Each row below holds a small network's activations on one input, seen along a few directions.
Each table varies a few parts of the input and shows all the possible inputs, shuffled.
Descriptions start from the smaller parts, as in this example, which fits no table here: one of 5 places around a ring, together with either a single point or one of 9 places around a ring or (one of 3 separate values, together with one of 6 places along a line).
Shared parts are said once, and a part with two or three values counts as separate values.
In the rows, 128 means zero.

Rows:
x1: [159  77 178 169 159  97 158 125 118 122 158 129  94 153 153 167]
x2: [131 149 110  79 155 161 105 184 141 107 150  78 162 126 149  97]
x3: [ 61 194  49  65 109 161 103  75 113 130  64 167 156 111  89  81]
x4: [118 154 112  81 141 148 108 185 164  83 136  85 160 137 150 115]
x5: [142 155 112  83 144 173 105 187 140 114 156  79 160 124 140  97]
x6: [ 98 116 125 168  93  86 142  30  83 162  51 179  83 109  89 139]
x7: [121 154 107  82 151 152 108 181 160  91 140  82 157 134 152 106]
x8: [127 131 117  86 131 185  37 188 198 133 109  91 121 121 154 108]
x9: [127 150 108  80 156 154 102 185 147  99 147  83 160 131 149 101]
x10: [148 157 108  91 132 171 103 187 151 117 162  82 161 137 124  93]
x11: [182  83 179 176 134 112 160 125 123 140 170 128  95 159 127 159]
x12: [140 153 111  79 152 167 107 187 139 110 152  82 159 120 146  97]
x13: [176  82 183 170 147 115 161 126 111 136 165 125  95 146 143 163]
x14: [145 164 115  93 119 168 104 190 166 119 165  87 157 144 114  88]
x15: [180  88 187 177 120 109 161 127 138 143 173 132  92 165 116 154]
x16: [163  76 180 167 158 104 161 125 112 129 161 123  97 148 152 163]
x17: [ 96 115 123 178  88  77 159  38  82 146  94 195 107  89  86 149]
x18: [173  80 182 167 155 110 163 127 110 132 162 127  94 142 149 163]
x19: [148  82 181 170 143  92 164 127 134 106 149 130  93 159 155 181]
x20: [152  81 177 172 154  95 164 123 130 114 152 128  90 156 156 173]
x21: [ 65 188  57  85  86 151  84  85 112 135  40 146 155  98 104  69]
x22: [ 63 205  51 108  85 121 128 118 109 150  92 170 218  82 108  96]
x23: [159  49 181 173 130 129  98 134 169 158 118 135  50 143 154 173]
x24: [ 63 185  55  97  83 145 103  97 111 119  82 163 178  78  97  78]
x25: [ 95 123 119 148 118  94 161  16  84 156  73 200  86 124  72 150]
x26: [ 97 138 118 185  86  50 181  54  80 176 107 200 146  93 101 167]
Q: The inputs of x22 and x26 match in every part but one. If x21 is changed in the same way as x22 into x26, which row does it become?
A: x6
Q: What do these inputs look like to the network?
A: one of 2 separate values, together with either a single point or one of 4 places along a line or one of 8 places along a line

Rows:
x27: [121 177  83  99 100 162 104 166 153 142 131 121 180 121  99  95]
x28: [109 179  94  94 107 146 100 166 160 133 127 127 180 115 124  95]
x29: [145 128 125 130  86 175  67 132 149 167 109 132  97 116  94  96]
x30: [121 155 114 128 147  95 185  82  58 120 141 142 156 132 107 120]
x31: [104 179  84  98 109 135 105 160 150 118 112 110 177 105 137 105]
x32: [ 99 109 117 117 120 140  75 129 149 130  73 129 111 107 148 122]
x33: [ 90 118 104 106 138 152  88 104 144 116  76 138 100 112 141 119]
x34: [100 129 102  96 138 156  97  79 116 132  60 133  89 128 111  93]
x35: [138 141 136 152 121  98 166 144 113 147 174 144 176 115 134 135]
x36: [131  88 165 154 147  93 167  63 100 123 101 163  69 138 117 176]
x37: [173  89 156  81 188 187  57 198 185  95 155  49  94 161 177 126]
x38: [187 113 171 118 191 139 180 222 125  83 223  59 145 162 177 130]
x39: [117 131 126 151 128  82 170 136  92 115 152 137 176 109 142 143]
x40: [ 96 125 110  89 136 158  98  90 124 123  61 138  96 116 129 118]
x41: [210  53 217 159 186 141 144 174 157  91 183  79  69 202 187 168]
x42: [151 138 124 153 113 112 172 142 109 157 180 138 176 121 110 135]
x43: [127  70 174 184 126  81 147 101 124 131 114 150  85 136 139 177]
x44: [148  82 181 185 115  95 140 109 143 163 138 158  83 146 135 172]
x45: [116 152 121 123 145  97 186  96  65 110 142 147 161 119 123 144]
x46: [141  83 176 191 120  86 147 104 133 147 121 139  81 134 144 182]
x47: [177  83 177 188  84 110 143  95 130 169 156 152  69 144  93 149]
x48: [122  81 161 174 148  89 159  77 119 116 116 163  73 137 131 176]
x49: [ 78 175  71  81 127 142 117 129 133  89 111 127 169 117 131  99]
x50: [109 144 114 141 147  92 180 111  85 101 156 148 164 115 136 143]
x51: [114 122 119 124 116 144  73 135 158 146  80 119 108 105 150 128]
x52: [132 143 127 157 124  87 171 140 102 131 159 127 172 105 145 147]
x53: [132 122 113 123 106 168  71 142 159 170 100 132 107 123 115 118]
x54: [150 149 127  51 184 175 100 232 177  76 188  33 152 152 153 100]
x55: [119 123 126 120 114 154  66 141 167 161  96 138 109 116 139 118]
x56: [164 142 136 158  94 119 169 127 102 156 190 137 166 113  90 113]
x57: [ 84 187  73  74 127 150 123 101 104 107  96 121 160 136 102  74]
x58: [ 89 165  82  91 111 130 105 155 140 102 107 120 180 109 136 100]
x59: [ 82 183  79  66 125 150 124 114 113  97  97 127 165 123 120  98]
x60: [137  91 156 158 149  88 167  51  93 133 100 158  62 149 100 151]
x61: [162  78 167 185 106 106 145 108 137 172 144 152  81 152 112 171]
x62: [131 183  97 108  83 172 100 154 143 141 139 120 172 114  78  74]
Q: What do these inputs look like to the network?
A: one of 4 separate values, together with either a single point or one of 8 places along a line
Q: The inputs of x56 and x62 match in every part but the choice among 4 separate values. If x45 is changed in the same way as x56 into x62, which row does it become?
A: x59
Q: Change only the choice among 4 separate values in x49. List by row number the other rows that result.
A: x33, x48, x50

Rows:
x63: [110  67 169 128 212  86 137 106 129 109  89 135  60 152 192 196]
x64: [114 174  92  52 214 162 158 146 112  90 149 109 173 163 154 125]
x65: [122 116 129 132  76 155  89  65 172 150  68 160  47 168  55 117]
x66: [184 100 159 132  97 204  28 145 208 200 120 115  43 149 106 108]
x67: [163 167 118  89 139 177 129 239 171 151 210  93 197 159 142 116]
x68: [145 141 140 179  96  85 182  88  38 160 133 142 154  99 114 120]
x69: [187  64 181 180 124 143 107 185 166 132 193 113 109 135 162 148]
x70: [112 202  92  91 124 120 176 143 145  99 169 142 200 177 102 118]
x71: [110 168  91  76  90 197  22 222 204 127  92  85 168  76 159  76]
x72: [131 166 114 142 110  91 180 104  59 152 177 150 185  76  81 117]
x73: [133 100 146 200  94  92 175  79  73 157 145 195 130  87 121 162]
x74: [202 100 170 157 122 140 123 198 133 135 177  58 132 144 155 108]
x75: [ 46 189  49  79  73 138  66 132 166  81  57 127 167 105 118  81]
x76: [124  86 139  77 163 187  65  62 138 144  52 133  22 158 113 115]
x77: [126 164 122 122 113  98 175 128 118  75 177 113 158 136  80 116]
x78: [123  97 162 182 101  97 169 100 136  84 147 158 105 147 120 155]
x79: [130  67 162 134 192 127 145 106 102  76 129 135  77 138 175 151]
x80: [138 137 152 159 101  91 177 111 100  85 134 105 129 159 113 115]
x81: [ 40 185  35 110  79 130  76 109 112 163  57 160 194  48 117  69]
x82: [185 126 142 119 131 151 127 220 150 127 217  64 158 119 121 111]
x83: [118  97 144 195 112  53 173  75 103 189 103 191 113  99 143 209]
x84: [105  95 165 177 121  58 165  98 165 116 105 156  88 158 140 201]
x85: [132 133 118  80 203 136 159 132  88  68 156  82 129 123 134 118]
x86: [129 113 111 159  79 149  98  50 110 224  58 199  76 106  49 119]
x87: [ 51 162  62  32 156 179  47 129 133  73  34  95 146  90 169  91]
x88: [145 106 148 114 192 125 158 115  69  78 115  78 100 147 168 112]
x89: [168  65 189 176 147 102  97 182 193 163 152 112  94 149 178 195]
x90: [116 200  82 111 124 111 183 116  90 177 169 179 231 117 104 113]
Q: The inputs of x90 and x64 match in every part but one. If x83 is changed in the same way as x90 into x64, which row does it become?
A: x63
Q: What do these inputs look like to the network?
A: one of 4 places along a line, together with either one of 2 separate values or one of 5 places along a line
Q: A walk changes only the place on the line of 4. It starts at x86 and steps to x65. List the rest of the walk in order.
A: x76, x66
Q: Change only the choice among 2 separate values in x65. List by row number the other rows that result.
A: x75

Rows:
x91: [107 163  91  83 147 142 127 138 132 104 139 111 157 148 113  93]
x92: [139  93 150 161 130 103 153  86 102 136  99 137  78 129 116 165]
x93: [117  90 143 189  93 100 113  54 136 177  82 183  68 134 116 164]
x94: [136 172 105  78 148 155 117 159 136 123 147  90 163 150 129  98]
x95: [172 112 155 162 135 117 154 177 124 125 195  99 146 133 148 120]
x96: [131  66 165 160 149 112 114 100 156 124 103 147  59 160 147 160]
x97: [ 98 186  82 107  98 122 130 102 114 154 109 159 167 116  76  88]
x98: [ 92 131  86  73 146 174  65 133 151 112  92 119 121 110 136  94]
x99: [ 99 178  92  91 123 119 132 119 113 117 109 113 157 124 102  93]
x100: [ 96 156  89  83 123 171 103 146 147  91 105 120 149 133 135  96]
x101: [165 113 175 138 151 125 157 128 119 119 170 123 111 142 142 154]
x102: [ 83 148  87  84 123 152  71 112 134 126  63 120 119  86 124  93]
x103: [125 164 104  77 123 184  92 167 151 110 112 100 156 136 151 101]
x104: [160 122 152 146 154 119 162 148  98 128 170 113 147 138 159 127]
x105: [ 87 171  90  91  99 148 109 125 130 104  76 122 148 109 124  95]
x106: [148 146 124 131 135 117 149 197 149 116 193  98 180 120 148 139]
x107: [148 160 108  97 130 155 105 187 162 119 170  74 167 146 116  93]
x108: [179  75 181 157 137 133 136 163 151 145 158 106  79 147 129 155]
x109: [154  73 186 151 148 124 107 124 159 147 111 128  62 163 162 162]
x110: [140 104 157 145 150 112 164 106 114  97 162 142 108 142 126 152]
x111: [137 152 107  96 105 184  79 197 175 105 135  84 160 133 137  97]
x112: [ 98 159 110 125 127  84 170 125  98 113 130 133 178 104 129 143]
x113: [129 121 138 166  93  97 163  64  93 149 137 183 120 117  93 153]
x114: [ 78 160  78 104  99 157  69  95 136 164  64 164 127  77  98  88]
x115: [ 97 163  99 139 100  88 168 106  99 151 130 176 190  97 104 139]
x116: [162  61 193 164 128 120  97 156 182 145 135 115  60 160 150 155]
x117: [132 127 107  85 128 186  38 187 175 127 122  84 131 112 136  96]
x118: [135 156 123 113 153 118 158 168 123 120 168 113 179 126 159 146]
x119: [124  82 158 171 122  92 116  76 137 136  77 144  60 139 138 165]
x120: [170  86 176 143 157 136 145 133 127 147 134 120  80 151 141 162]
x121: [123 128 121 172  98  91 170  83  73 159 135 173 159 113 108 125]
x122: [176 101 180 153 131 123 149 158 145 117 196 109 110 137 131 146]
x123: [121 139 102  67 146 187  53 156 153 132  99  98 127 114 151 100]
x124: [133 114 136 152 153 107 169 126  92 107 161 132 144 138 142 125]
x125: [ 84 182  81 110  75 152 107 108 131 142  76 168 156 100  97  90]
x126: [126 125 134 159 127  86 171 104  72 120 133 131 147 118 131 128]
x127: [106 147 109 118 153 105 166 147 117 100 160 133 175 125 142 142]
x128: [134  99 135 176 100 109 151  66 102 177 103 177  88 124  94 163]
x129: [133 117 153 153 123  91 165  84  93 109 135 141 110 122 116 156]
x130: [146  79 156 151 157 123 152 109 122 124 125 139  77 149 125 160]
Q: What do these inputs look like to the network?
A: one of 5 places along a line, together with one of 8 places along a line
Q: The inputs of x121 and x124 match in every part but the place on the line of 5. If x113 is changed in the same way as x121 into x124, which row does it become?
A: x110

Rows:
x131: [145  68 173 164 149 109 129  71 123 149  97 147  43 158 131 163]
x132: [115  77 161 168 148  80 164  58  98 108 105 162  69 142 130 164]
x133: [119 177  80 109  76 166  84 162 145 151 129 121 185 106 104  68]
x134: [ 77 200  68  73 133 124 134 134 103 104 106 120 204 105 134  95]
x135: [170  97 177 203  81  97 157 110 125 172 147 153  98 133 105 158]
x136: [125 102 153 178 144  72 203  78  78 121 136 171 122 138 142 176]
x137: [ 71 173  71  65 133 149  99 115 120  83  75 113 150 101 125  93]
x138: [102 158  86  89 101 181  51 161 177 144 101 127 149 101 127  90]
x139: [152  70 174 185 109 101 120 112 155 171 118 150  67 135 125 179]
x140: [105 197  69  90 112 138 130 150 117 136 146 123 203 100  94  82]
x141: [206  54 212 164 188 117 156 188 136 107 207  73  90 161 185 172]
x142: [150 157 120  59 169 184 101 232 182  73 180  48 166 165 163  97]
x143: [ 98 156  85  60 133 191  68 131 144 120  69 115 124 118 126  87]
x144: [158 107 165 185 116  84 196  90  90 151 175 169 122 130 102 170]
Q: The inputs of x134 and x136 match in every part but one. If x142 is changed in the same way as x134 into x136, which row does it become?
A: x141
Q: What do these inputs look like to the network?
A: one of 2 separate values, together with either a single point or one of 6 places around a ring

Rows:
x145: [129 114 152 188 111  57 205  79  80 134 146 175 137 119 128 170]
x146: [147  50 192 157 167 106 108 121 162 116 103 118  47 163 173 180]
x147: [111  77 145 176 117  90 142  35  97 154  69 182  61 116 108 157]
x148: [ 81 202  58  92 105 121 141 131 104 116 119 139 219  99 121  90]
x149: [192  82 177 200  94 116 133 124 125 194 149 143  84 125 107 151]
x150: [127 180  93  96 112 141 119 209 142 125 184  92 218 110 127  93]
x151: [185  85 189 168 173  92 192 163 120 120 213 115 126 149 165 176]
x152: [181  94 182 209  95 102 164 140 127 177 177 148 124 128 119 166]
x153: [128 183  95 113  88 161  98 188 153 154 158 110 202 104 115  78]
x154: [176  59 176 184 112 141  97 102 142 183 121 153  49 140 116 154]
x155: [ 67 201  54  77 139 123 143 103  69 103  96 139 201  97 122  95]
x156: [132 154 106  67 171 169 104 204 152  68 159  53 169 130 171 104]
x157: [137 167 100  78 157 154 123 215 141  86 191  76 205 120 155  92]
x158: [ 65 173  57  72 109 160  84  90 123 138  44 149 143  92 104  84]
x159: [101 143 108  57 149 177  48 176 187  86  80  85 125 128 166 105]
x160: [111 113 150 173 145  56 205  50  47 119 125 174 116 117 131 169]
x161: [115  95 150 191  94  81 145  59 133 150  97 188  71 132  95 173]
x162: [149 179 103  53 158 187 140 148 118  79 166  77 152 173  84  62]
x163: [107 142 100  64 115 199  36 156 185 125  80  98 108 125 134  90]
x164: [156  47 181 168 130 130  95 102 157 152 102 132  31 160 139 167]
x165: [107 141 106  61 171 176  82 203 167  65 116  70 141 133 182 103]
x166: [ 75 201  63  99  78 130 117 130 146 125 107 147 197 115  97  92]
x167: [196  94 193 145 169 120 203  96  94 109 190 117  69 203  95 144]
x168: [ 59 184  52  70 135 144 119  78  77 121  59 150 168  87 108  88]
x169: [138 173  91  99  87 177  69 173 153 172 130 105 161  98 104  65]
x170: [124 109 153 199  83  66 180  78 120 141 132 184 115 137 101 174]
x171: [179  95 182 188 122  82 187 159 118 152 204 131 139 136 134 181]
x172: [123 153  93  80 101 207  36 153 171 159 100 117 126 109 113  73]
x173: [ 67 191  63  87  87 148  85 112 159 134  72 153 153 108  93  95]
x174: [152  54 191 157 190 107 144 147 144  99 140 105  63 169 192 179]
x175: [103  92 146 169 142  75 178  23  53 136  87 183  84 108 115 159]
x176: [179  71 193 160 189 103 170 151 129 105 183  90  92 163 181 184]
Q: The inputs of x153 and x152 match in every part but one. If x165 is changed in the same way as x153 into x152, which row does it become?
A: x174
Q: What do these inputs look like to the network?
A: one of 2 separate values, together with either a single point or one of 6 places around a ring or one of 9 places around a ring
